These are the activations of a small neural network, seen along a few directions. Each row is one input.
In each table, some parts of the input vary, and every possible input appears once, in random order.
Descriptions start from the smaller parts, as in this example, which fits no table here: one of 2 separate values, together with either a single point or one of 9 places around a ring or (one of 4 places along a line, together with one of 5 places around a ring).
Shared parts are said once, and a part with two or three values counts as separate values.
In the rows, zero is written as 128.

Other details of the inputs vary at random and push rows far along two fixed directions, the same in every table; ignore that.
To show where, the next rows are all for the same input, with only those details redrawn:
[115 127 136 134 120  79 125 148 109  87 134 143 120 125]
[194 181 211  84  44 106 108 163 179 171 165  37 105  62]
[115 125 126 129 114 163 153 126 140 131 109 126 130 146]

Rows:
row 1: [127 128 104 116 126 162 149 122 138 147 122 140 133 134]
row 2: [125 114 117 108 121 161 156 129 139 139 126 133 137 150]
row 3: [124 126 106 111 124 164 151 124 133 146 123 137 136 134]
row 4: [125 125 113 108 125 170 150 127 127 140 130 135 138 142]
row 5: [127 118 108 116 122 153 154 124 150 146 117 138 131 142]
row 6: [131 117 112 116 145 167 135 112 121 150 119 123 133 133]
row 7: [114 114 114 142 122 159 133 123 148 139 104 116 134 136]
row 8: [128 132 134 154 149  77 103 123 102  97 139 145 120 115]
row 9: [128 121 132 135 136 174 128 107 117 137 112 117 139 137]
row 10: [128 116 125 132 154  75 100 137  98 112 147 140 121 121]
row 11: [128 128 122 143 137 165 128 103 129 145 103 123 133 130]
row 12: [124 107 118 125 136  68 107 151 108 102 145 146 123 126]
row 13: [135 132 111 125 145 161 146 111 136 147 129 130 134 142]
row 14: [207 171 188  81  83 112  91 145 160 188 170  45 106  57]
row 15: [129 131 107 121 131 161 152 119 144 146 131 140 131 140]
row 16: [131 128 117 126 147  77 114 137  96 102 145 149 126 117]
row 17: [119 120 124 149 137 161 125 107 137 150 108 118 137 136]
row 18: [128 109 123 120 146 170 130 117 120 149 129 115 137 149]
row 19: [113 127 117 130 112 155 153 121 147 135  99 128 129 137]
row 20: [137 124 114 127 152 164 137 107 132 152 126 127 127 139]
row 21: [131 124 117 112 138 171 143 118 119 141 128 123 141 144]
row 22: [119 109 133 147 131  81 105 150 107  87 138 134 124 122]
row 23: [129 120 128 137 159  74 104 134 104 112 156 142 119 127]
row 24: [121 136 131 142 136  76 110 135  92  92 131 142 131 112]
row 25: [115 138 116 132 114 164 148 121 134 138 106 133 135 131]
row 26: [115 127 136 134 120  79 125 148 109  87 134 143 120 125]
row 27: [123 138 128 148 138  76 109 132  98  95 130 146 128 114]
row 28: [121 115 119 117 128  69 128 148 112  99 143 156 125 122]
row 29: [125 112 116 122 145 163 131 115 126 156 122 119 135 142]
row 30: [119 112 144 148 145  85  98 134  91  95 142 132 133 121]
row 31: [193 185 199  90  44 100 104 153 191 177 156  44 101  57]
row 32: [126 121 119 126 136  66 128 142 122  98 150 160 120 129]
row 33: [203 195 205 104  67 105  97 142 176 179 170  41 110  59]
row 34: [134 115 119 114 145 173 134 114 115 145 126 119 135 141]
row 35: [115 140 122 143 124  80 117 139 106  94 130 157 121 113]
row 36: [120 147 153 127 159 168 128 108 160 134 100 148 132 138]
row 37: [129 110 106 125 130 156 135 126 147 152 118 129 130 147]
row 38: [115 118 112 145 122 157 130 119 153 141 104 120 130 139]
row 39: [125 125 124 138 135 167 130 105 123 143 103 119 138 129]
row 40: [117 136 125 130 116 172 147 124 127 133 115 131 136 139]
row 41: [116 142 124 147 130  79 119 134 113  92 140 158 119 120]
row 42: [130 103 115 117 129 165 136 130 136 143 126 123 135 154]
row 43: [118 125 136 158 149  76 101 125 111 104 142 139 123 123]
row 44: [124 133 129 134 129 172 139 114 120 134 113 120 143 141]
row 45: [130 114 109 129 135 154 139 123 153 152 127 130 129 154]
row 46: [116 123 116 149 126 155 133 114 160 141 114 122 128 147]
row 47: [115 116 136 149 143  76  98 131  98 101 135 133 131 113]
row 48: [123 137 144 114 180  75 110 140 120  95 145 167 125 121]
row 49: [129 125 110 115 137 164 144 116 125 146 121 126 140 136]
row 50: [115 133 127 143 125  73 123 133 128  92 134 151 114 126]
The inputs of row 12 and row 7 match in every part but one. If row 20 is changed in the same way as row 12 into row 7, which row does it become? -> row 8
The inputs of row 32 and row 50 match in every part but one. If row 34 is changed in the same way as row 32 into row 50, which row does it become? -> row 9
Describe the family of inputs behind these rows. -> one of 2 separate values, together with either a single point or (one of 4 places along a line, together with one of 6 places around a ring)
Change only the place on the line of 4 in row 15. List by row number the other rows that result. -> row 1, row 3, row 4
Start at row 18 and move only the place on the line of 4, one step at a time. The first step leads to row 29. Which rows follow, in order? -> row 10, row 23
